Here are a small network's activations along a few directions, averaged over the inputs that share one value of a field.
Values that are neighbours, or in one group, have similar rows; names and order tell nothing.
Strong random noise was added to every row along 14 fixed directions; ignore it. To show where, here is one row again and again, with new noise each time:
[ -62   18  692 -155  -56  681 -123   25 -511 -475 -679 -195    3  442
  348  516 -236 -207  760 -229   39 -453 -443   23  446  208 -113 -394]
[  45  208 -104  -88   46 -143   31    2 -535  108  -54 -205  -87 -136
 -105  262 -419  317 -121 -530  147 -725  165  -29 -272   76  -21 -242]
[ 325  320 -600 -306  305  222 -470 -529 -184  111 -215 -223   95   -8
 -278  149 -300 -219  100  508  589 -736 -120 -130  566   43  261   96]
[  53  302  193   96  432 -157   13  542  381  822   56  442  -87 -177
 -270 -546 -190  121  301  149 -224  238 -240  114  104 -187  397 -417]
[ -49 -538  -22   46 -116 -260  149 -162 -313   17  263 -100  301 -427
   73 -296 -545 -157 -145  656 -367  103  118   92   91  -50  381  346]
[ -97   73 -402 -198  242 -108 -120 -210   69 -107  422   14  -96   44
 -149   21 -112  245 -291  180  -56   17  207 -198 -133  -73 -241  -65]
[-228  151 -460 -297   22 -250   53 -180   12 -197  289  339 -225  472
  -55  222  -57  778  196 -667 -246 -183   47  -49 -432   19 -873  130]
[ 248  362 -287 -250  219  273 -113  540 -115  443 -102   39  138  276
 -367 -368  194 -124  410 -932   61 -538 -234  165   44  168  -32 -189]
[ -82  284  241  -66  203  353 -307 -210  142 -449 -266 -158 -285  -94
  127  480  171 -136  302    6  393 -617 -249    7 -297  104 -373 -233]
[-122  552   57  -82  246  190 -168  548  313 -409  -22 -109 -463  -19
  -39 -164  190    1 -322  -35 -127  323  370 -211  -51    1  -49  -39]
[ 120  107 -488 -266  -49 -209 -516 -178   15   32  -46 -274   52  165
 -279   42  536 -233 -779  101  611  221   45 -204   99  294  -23   33]
[ 125  461 -403  192  102  120   82  -69    9  -25  342  -25  416  361
   23 -486 -520   49 -165  -53 -360  212  -80   -8   50 -573   31  -15]
[ 263  102  220  388  -11 -261  261  146  353  283   35  113   62 -110
 -362 -287   77   74 -214 -245  292   63  147 -181 -122 -265  121 -233]
[-194  110  -73  204 -417   98 -446 -571  -16 -716 -335 -245 -554  377
  287  709  214  260  101 -181  802 -401  169 -334 -106  -30 -721  305]
[ 406  199  466  411 -133  439  497 -171    5 -288 -108 -239  319  -94
   43  179  -41 -374 -472  110   11  229  126  -77 -191 -376   75 -264]
[-360   -2  212 -521  616 -412  -33  190  148  190  276  358 -195 -422
  -91   48 -236  341  -53  488 -588  186 -221  147 -349  296   -3 -487]


S, 12 values:
s3: [  56  392   96   77 -128 -556  187  169    9  571 -357  168  301  277
  -17 -147 -475  491 -158 -316   34  384 -373   59  361 -174  422 -127]
s10: [ -99 -216  287 -128  -22 -109  175  178 -281  -34   95   91    3 -115
  144   85   56  115   29 -242 -446   67  -50  201 -217  215   38 -200]
s5: [-200 -252 -173  -46  123 -650 -333   -5  354  264   64  284  -36  254
 -235 -378  196  341   99   14  439  -75 -164 -325  467  136   86 -139]
s9: [   7  575  134 -307  -43   59 -260  245 -397  319 -534  -70 -412   65
  264  561  359   82 -215 -348  127  122 -152  303 -192  375  173 -308]
s1: [   4 -390 -193  259 -162  256 -144 -672  246   19   41  -74  249 -120
  306  128  127 -413  341  501  384 -144 -333  246    0 -200  -25  329]
s4: [  48  516 -427   45   70 -164    8   -2  586 -201   28  323 -120  518
 -269  -88   -9  489  453 -383   85 -195  100 -312  373 -243 -255  242]
s12: [  39  152  -29  178 -225  145 -103 -258 -527  417 -220 -147  -39  -90
  270  410 -101  -49  123  -21  163 -409 -124  215 -135   24  279  -43]
s8: [-174   13  438  443  134  238 -129  123  438 -200   23  -19 -253 -334
  342 -167  118 -265  282  485  -33  -78  -80   62  -28 -217  271  -60]
s7: [-114   10 -154 -124   62  539  128  218 -420 -158  390 -220  162   78
  271   25 -364 -110 -103 -160 -651  121   46  122  -36  -97   13 -177]
s2: [ 367  -20  263 -240  378  343  487   64  299 -260 -334   81  248 -253
 -271  -11  159 -331  328  -91   -3 -224  -15   86  239  135   65  -44]
s6: [ -50 -627 -701   54 -215 -562  177 -495  265  282  583  308  563   37
 -161 -424  130   -5  -28  375 -209  396   -7  151 -120 -119 -177  753]
s11: [ -14  215  432  145  160  356  181  -63  416 -609 -181   -6 -469 -146
  123  303  -42   -9 -148  631 -116  393  369 -273   64 -233 -106  -26]
A value of S combines one of 3 hidden first parts with one of 4 second parts; all combinations occur once.
s5 and s2 share the first part; s5 and s3 share the second. Which value has the first part of s3 and the second part of s2?
Answer: s1
s4 and s7 share the first part; s4 and s12 share the second. Which value has the first part of s12 and the second part of s7?
Answer: s10

J, 12 values:
j9: [ 226  324 -330 -178 -193 -110  239  325   95  -18 -265  196  198   84
 -165 -317  183  -93   36 -453 -399  287   37  287  -89  168  -22  647]
j8: [  52    4  274  134  105 -236   86  133   14  -66 -138  -27 -184 -119
 -257  -48   34   85 -224  -75  215  -19  359 -286  131   40  279 -261]
j12: [ -76 -403 -170 -128  -26 -127  -27   -8 -138  144  109    5  321  207
  -33 -347 -199  -50   85   45 -121  186 -167   14  341   26   64  168]
j7: [ -88  496 -359 -489  172   40 -284   66 -159  114 -281 -124 -316 -290
  148  361   49   -3 -114  131   47 -162  -66  281 -133  318  128  280]
j3: [ 291   17   10  -84   -9 -287  500   23  -58  513  -42  205  198 -208
 -329   87 -257  288 -180   15 -279  110  163   21  116   66  300    7]
j6: [ -78  -27 -182 -204  140 -343 -217   35 -126  151    9  -45    0   -4
 -284   54 -144  181 -269  -85  217 -164   87 -234  129  198   61 -197]
j4: [  54 -120   99  299 -103  357  286   58   38 -629  227 -289  230   57
  110 -342  -74 -282   49  -92 -181 -214  313 -162  172 -265  103  268]
j1: [  -6  -76  197  100 -167  141 -100  135   21 -211 -245   34 -246 -107
  150  -84   53  -52  498  -74  -71 -193  -32  202  -30   35  -53  279]
j11: [-367 -511  478  -34  -35 -383 -150   23  231 -532  138  120  -89  195
   86 -140  -85  227  155  235  -44  209 -142 -299  211   46 -190 -127]
j10: [-109  -22  102  -82 -314 -331  352 -262   78   25 -193  477 -126  373
  172  461  167  529  -53 -207 -204  711  -66  132 -285   68 -567   71]
j5: [ 253  423  -46 -158   -2  111  212  -80  156 -247 -203  139 -101  169
  -36  218  -41  262 -123   90 -123  171  101 -119  222  -76  -36  157]
j2: [  88 -180  181  231   25 -394  267 -134  -35  119  224  -79  412 -424
 -139 -206  -92 -179 -452   44  101 -220  -91   38 -405  -32  157 -232]
A value of J combines one of 3 hidden first parts with one of 4 second parts; all combinations occur once.
j10 and j1 share the first part; j10 and j7 share the second. Which value has the first part of j7 and the second part of j1?
Answer: j5
j3 and j4 share the first part; j3 and j6 share the second. Which value has the first part of j6 and the second part of j4?
Answer: j2

L, 18 values:
l4: [ 110 -213  411  219  -77  373   72  509  214 -203 -163 -186   62  142
 -147 -353  244 -469  192 -189  161  167  171 -235  493  -20  262  -57]
l10: [ 136  575   16 -188  239  239   71  367 -128  327 -210   84   51 -335
  138  -56 -183 -207  -17   72 -501   28 -291  451 -242   78  270  -31]
l7: [ 184 -132 -250   51 -116  -43  -45  -48 -166  445   54 -280  248 -338
 -113 -115   67 -402 -457  163  227   39   56  142  -46   77  400   88]
l12: [ 134   89  124 -246  153  265   44  255  439 -540  -25 -102  321  -55
 -144 -268  655 -629 -346  -82 -123  357 -176  119 -260  225 -188   47]
l11: [-155  117  282  348 -246  143  300  143   45 -433 -158   85 -321  138
  297   93 -314  296  350 -223 -206   64  276 -106  -11 -289 -293  295]
l5: [ 217  481  296 -301   66  542  -81  170  166 -281 -803   16 -330  376
  -54  414  358 -153   83  274  170  386   35 -212  753  257   96   65]
l15: [ 207 -100 -169   28 -164    7 -212 -174   61  737 -190   45  -59 -313
   33  199  524 -360 -318  601  368  451 -132  259  -24  167  271  208]
l17: [-165  -10 -179  -76  237  -70  121 -190  163 -406  447  -35 -122 -233
  -33   16 -251  351   57   33 -198 -398  332 -106 -219 -145 -140   38]
l8: [ 184 -102  472   83 -148 -282  554 -178   10  275 -176  455   11  215
 -173  373   63  540   27 -378  -30  170  -96  -96  -79  -29 -240 -393]
l18: [-215   72  -40   53   -5  -59 -106  127 -326 -118  224 -141  110  221
  198 -154 -396  123 -261  -51 -269  189   52 -106   27 -184   31 -256]
l16: [  58  247   44  745 -259 -217   72 -158  -38  302   39 -164  195   63
  217 -183 -557  188  -47 -159  238  -74   -9   16  -30 -644  327  -97]
l9: [ 329  -97 -130 -250 -145   77  486 -348 -301 -292   56    6  832   28
   58  -47 -112 -333 -296   75 -612   79 -326  353 -255   33  -38  255]
l13: [ 267 -421  215   15   15  129  166  -28  -54  609  -20  259  290  -42
 -186  -66  218 -323  225  233    2  155 -320  140   99   74  121 -273]
l1: [ 135   93  119  -98  104  -14  -37 -108  316  -84 -297  189  -93  -31
 -173  201  320 -119   91  115  272    2 -175   11  -78  169 -221   -1]
l14: [ 103 -448  -79  572 -465 -170  140 -357 -113  282  333  -71  297  112
   70 -149   85  -28 -227 -101  272  165   80  -84 -107 -346   13   86]
l6: [ 257  456  243  163   76  331  361  -46  179  138 -287  189   65  421
  -52   98 -384  179  321  -20 -107  291  -34 -136  554 -426  158 -255]
l2: [  14 -182  -29  191 -262 -396 -223 -156  -95 -179 -172 -103  104  101
  -27 -286 -120  -71 -145  261  288   80   23 -198  390    9  275  297]
l3: [  53  510  116  327 -135 -132   94  -45  263 -348 -250  -73 -154 -139
  115   76   -2  219   48 -397  211 -411   24   68 -387 -215 -125  191]
The values of L form a 3 by 6 grid.
List every value one step from l2, in the order listed.
Answer: l9, l13
List every value one step from l12, in the order listed.
Answer: l11, l18, l1
List every value one step from l7, in the order listed.
Answer: l4, l15, l6
List every value one step from l17, in the order listed.
Answer: l16, l3
